Each row below holds a small network's activations on one input, seen along a few directions.
Each table varies a few parts of the input and shows all the possible inputs, shuffled.
Descriptions start from the smaller parts, as in this example, which fits no table here: ring(8) and (point or line(9) or (values(2) and line(6))).
Shared parts are said once, and a part with two or three values counts as separate values.

Table:
row 1: [-0.44  1.12  2.42  0.03  0.22  5.81  0.65  0.32 -2.02 -0.22  1.54  1.99]
row 2: [-5.04 -2.10 -1.42 -0.07 -1.16 -2.22  1.66 -0.56  1.36  0.17 -0.78 -0.31]
row 3: [-1.51  0.41 -1.12  1.72 -3.33 -4.87  5.39  2.28 -1.87  3.29 -0.95 -2.30]
row 4: [ 3.29  0.29 -1.78 -5.38  4.15  0.97  2.47 -4.24 -0.28 -1.12 -0.19 -6.93]
row 5: [ 2.90 -0.05  0.26 -1.18 -0.20  6.71  2.10  2.33  1.42 -1.87  0.36  1.96]
row 6: [-3.56 -2.40 -0.64  1.20 -0.20 -4.18  3.59  1.93 -0.82  1.92 -1.62 -0.93]
row 7: [-0.63  0.16 -0.56 -1.44 -3.00 -0.82 -5.32  0.18  0.97  0.75 -0.60  0.97]
row 8: [ 0.25 -2.56  2.76  3.88  0.51 -0.14  0.32 -0.53  0.72 -3.88  0.31  3.06]
row 9: [-3.33 -0.95 -1.59 -1.03 -1.56 -0.58 -2.38  0.44  0.17 -1.25 -1.53  0.10]
row 10: [-1.36  0.85  4.74  2.42  1.41  2.27 -0.14 -0.34 -1.43 -1.22 -0.11  2.35]
row 11: [ 2.31  2.55 -2.12  1.41 -2.06 -3.48 -4.89 -1.31 -0.06  1.82 -0.87  2.18]
row 12: [ 7.12  2.66 -0.95 -1.55  5.22  0.51 -3.45 -0.50  1.85  1.62  4.46 -2.15]
What do these inputs look like to the network?
Answer: values(2) or line(4) or line(6)

Table:
row 13: [ 5.88  1.08  0.76  0.46 -1.18  5.12 -0.62  2.02  1.90 -2.29  2.00  2.25]
row 14: [-1.02 -1.21  0.13  3.31 -5.90 -0.89  1.96  3.91  0.84 -0.88 -1.00  3.42]
row 15: [ 3.55 -1.14  2.50  1.02  3.05  5.72  0.07  0.06  0.83 -4.07 -0.20  3.89]
row 16: [ 4.70  1.66  0.70  0.58  4.57 -0.43 -1.97 -1.68  2.72  0.98  2.99 -0.41]
row 17: [-3.25 -3.46  1.69  4.02 -1.76 -0.07  2.51  1.85 -0.26 -2.48 -3.18  4.80]
row 18: [ 4.55  3.03 -1.07 -3.14  0.29 -0.26 -8.97 -2.93  0.33  0.62 -0.41 -1.37]
row 19: [-6.41 -1.24  5.73  4.87 -1.72  1.32  2.63 -0.87 -3.27 -2.58 -1.58  3.35]
row 20: [-3.25 -0.47 -2.17 -0.25  0.13 -4.29  5.56  2.10 -1.66  2.50 -1.82 -4.50]
row 21: [-2.16 -2.09 -0.91 -6.36  2.10  7.25 -3.98 -1.42  3.10 -4.07  0.86 -0.59]
row 22: [ 0.00  1.15  6.71  1.78  2.99  6.75  0.37 -2.58 -2.33 -4.29  1.42  2.65]
row 23: [-2.70 -1.47 -4.01 -3.10 -2.59 -4.14  6.33 -2.23 -1.04  1.34 -3.25 -5.56]
row 24: [-1.94 -2.59  0.72  2.60  0.50 -6.08  3.89  1.66 -1.02  2.15  0.81 -2.31]
row 25: [-2.20  1.03 -1.60 -0.77 -4.22 -6.46 -6.37 -0.89 -0.51  1.81 -3.38  0.16]
row 26: [-1.66  0.22 -3.17  2.54 -2.24 -6.70 -3.58 -0.60  0.08  1.12 -0.36  1.91]
row 27: [-2.22 -0.54  0.03  3.35 -0.11 -6.43  0.62  0.28  1.70  2.29 -0.02  0.85]
row 28: [ 3.18  4.18  1.11 -0.70 -0.29  6.12 -1.13  2.84 -1.24  3.49  2.77  2.85]
row 29: [-3.35  1.69  0.47  2.36 -4.86  0.61  1.21  4.36 -2.26  4.87 -0.23  3.60]
row 30: [ 4.11  0.91 -3.38 -6.07  2.03  1.62  4.09 -4.12 -0.08 -0.08 -0.41 -6.80]
row 31: [ 5.04  2.21 -2.64  0.15  2.17 -0.61 -6.20 -2.61  1.00 -0.02  2.54  0.42]
row 32: [-9.44 -4.73 -1.66 -2.76 -3.16  0.86 -1.25  0.53  1.91 -2.19 -2.62  0.39]
row 33: [ 3.62  2.03 -1.48 -3.42  4.91  1.36  3.32  0.42 -0.71  1.03  1.17 -5.61]
row 34: [ 4.99 -0.25  1.55 -0.49  5.29 -0.40  1.51 -0.13 -0.02  0.73  3.90 -3.39]
What do these inputs look like to the network?
Answer: values(2) and (point or line(4) or line(6))
Changing only the values(2) part turns row 17 into row 15. The same change can be made to row 20. Which row results?
Answer: row 33

Table:
row 35: [ 6.35  3.84  3.30  5.73  0.99  0.75 -1.73  2.65 -0.80  2.15  3.53  5.00]
row 36: [-7.50 -2.03  2.48  1.78 -2.70 -1.75  4.38  0.81 -2.50  0.45 -1.47 -0.32]
row 37: [ 4.64  1.61 -0.19 -0.89  2.27 -1.44 -4.81 -4.49  0.56 -1.46  0.87 -1.27]
row 38: [-5.09 -3.58  1.41  4.53 -3.35 -2.54 -2.80  0.90  1.63 -3.18 -2.51  6.12]
row 39: [ 3.23 -0.02  0.93 -1.94  4.10  1.27  2.14 -4.24 -0.27 -2.67  0.50 -4.08]
row 40: [ 0.65 -0.13  2.01 -3.18  5.47  5.85 -0.15 -2.26 -0.28 -2.72  0.46 -1.59]
row 41: [-2.78  1.35 -3.92  0.56 -4.73 -5.07 -0.98  0.85 -0.77  4.16 -2.59  0.74]
row 42: [ 1.33  0.36 -0.02 -4.89 -0.97  9.77  1.17  1.14  0.94 -2.02  0.67  0.24]
row 43: [ 2.02  1.55  0.75 -2.01  3.63  3.17 -7.12 -2.45  0.50 -1.62  0.87  1.14]
row 44: [-6.46 -5.37  2.33  3.53 -1.55  0.19  4.09  1.14  0.34 -4.47 -2.55  3.36]
row 45: [ 1.53 -1.07 -2.18 -2.27  3.98 -1.53  3.52 -1.53  1.72  0.35  1.91 -4.98]
row 46: [ 1.72  0.65 -3.11 -0.99 -1.97 -5.65 -2.42  1.70  0.40  3.20 -1.04 -2.27]
row 47: [-4.23 -0.31 -2.96 -0.62 -2.83 -2.35  6.21  1.18 -2.01  2.65 -2.66 -2.02]
row 48: [ 2.67  2.03 -1.43 -3.43 -2.81  7.20 -5.96  1.00  1.77 -0.94  1.09  2.80]
row 49: [ 4.81  1.75  4.57  4.45  2.96  3.74  5.94  2.79 -1.86  0.98  3.26  2.00]
row 50: [-6.08 -0.21  1.42  2.97 -4.55 -4.49 -2.76  0.59 -1.30  1.73 -1.36  2.38]
row 51: [ 0.25 -0.94 -2.10 -2.17 -0.07 -2.93  4.80  2.02 -0.66  1.77 -1.25 -5.06]
row 52: [ 2.94  0.51 -3.30 -1.16  2.14 -4.22 -3.53 -1.81  2.57  1.64  2.27 -2.17]
Changing only one part turns row 48 into row 42. The same change can be made to row 50. Which row results?
Answer: row 36
What do these inputs look like to the network?
Answer: values(2) and (point or line(8))
Change only the values(2) part in row 46. List by row number the other rows that result.
Answer: row 51
